Each row below holds a small network's activations on one input, seen along a few directions.
In each table, some parts of the input vary, and every possible input appears once, in random order.
A made-up example of a description, with smaller parts first: ring(5) and (point or (values(2) and line(4)) or ring(9)).
Shared parts are said once, and a part with two or three values counts as separate values.
(in the rows, 100 means zero)

Other details of the inputs vary at random and push rows far along two fixed directions, the same in every table; ignore that.

Table:
r1: [110 80 109 86 106 102 103 103 96 109 99]
r2: [111 78 131 76 79 99 93 91 74 95 113]
r3: [92 106 114 98 107 58 82 95 73 92 142]
r4: [102 74 94 93 87 144 97 110 133 84 90]
r5: [105 123 99 99 114 82 109 113 89 112 100]
r6: [112 136 85 129 128 87 115 119 117 142 80]
r7: [103 64 118 74 63 121 72 91 97 69 116]
r8: [98 114 107 92 92 100 116 91 98 98 81]
r9: [93 129 108 133 114 79 95 107 104 118 114]
r10: [111 83 102 100 103 80 98 95 76 115 109]
r11: [97 53 91 91 77 139 95 99 119 81 96]
r12: [98 117 106 93 105 73 105 90 84 106 94]
r13: [105 91 116 81 105 68 97 89 63 85 107]
r14: [99 64 108 71 73 111 83 86 92 48 103]
r15: [116 87 112 77 106 71 97 96 70 95 122]
r16: [97 124 98 131 122 78 90 115 104 114 111]
r17: [102 103 88 102 104 100 98 107 115 89 109]
r18: [85 126 80 113 91 125 110 103 139 92 68]
r19: [95 100 111 100 115 56 81 100 72 87 140]
r20: [87 97 81 103 104 124 112 103 138 83 77]
r21: [91 102 109 94 86 94 92 95 96 84 121]
r22: [107 81 111 58 67 120 101 94 92 81 96]
r23: [103 77 114 76 115 68 103 85 71 90 110]
r24: [110 86 90 73 82 126 112 94 114 80 68]
r25: [87 119 96 136 113 71 92 101 93 124 117]
r26: [105 118 93 102 87 133 113 113 128 120 65]
r27: [111 102 105 95 98 107 102 111 97 109 89]
r28: [97 119 84 109 117 155 89 83 107 89 97]
r29: [84 137 86 153 114 91 109 113 117 132 95]
r30: [109 79 110 100 106 75 75 95 86 90 132]
r31: [89 117 88 118 130 81 106 111 117 110 111]
r32: [102 80 104 87 61 145 111 98 109 100 77]
r33: [100 89 80 103 90 146 126 114 133 121 64]
r34: [100 87 87 119 100 101 92 102 107 101 106]
r35: [109 71 125 56 62 117 101 88 82 73 106]
r36: [104 88 107 99 99 83 97 98 71 113 107]
r37: [107 132 82 103 113 174 113 88 117 115 66]
r38: [91 113 87 135 114 86 95 111 104 117 106]
r39: [79 156 85 143 123 81 114 106 125 115 84]
r40: [101 90 117 98 99 65 91 90 57 119 123]
r41: [103 98 88 83 98 128 124 112 125 104 77]
r42: [95 116 91 119 130 54 93 93 97 98 113]
Each input here is: values(2) and (point or (line(4) and line(5))).
- Changing only the values(2) part turns r16 into r27. The same change can be made to r11. Which row results? => r33
- Changing only the values(2) part turns r30 into r6. The same change can be made to r4. Which row results? => r1
- Change only the line(5) part in r25. List by row number the other rows that result. => r11, r29, r34, r38
- Change only the line(5) part in r22. List by row number the other rows that result. => r5, r15, r35, r41
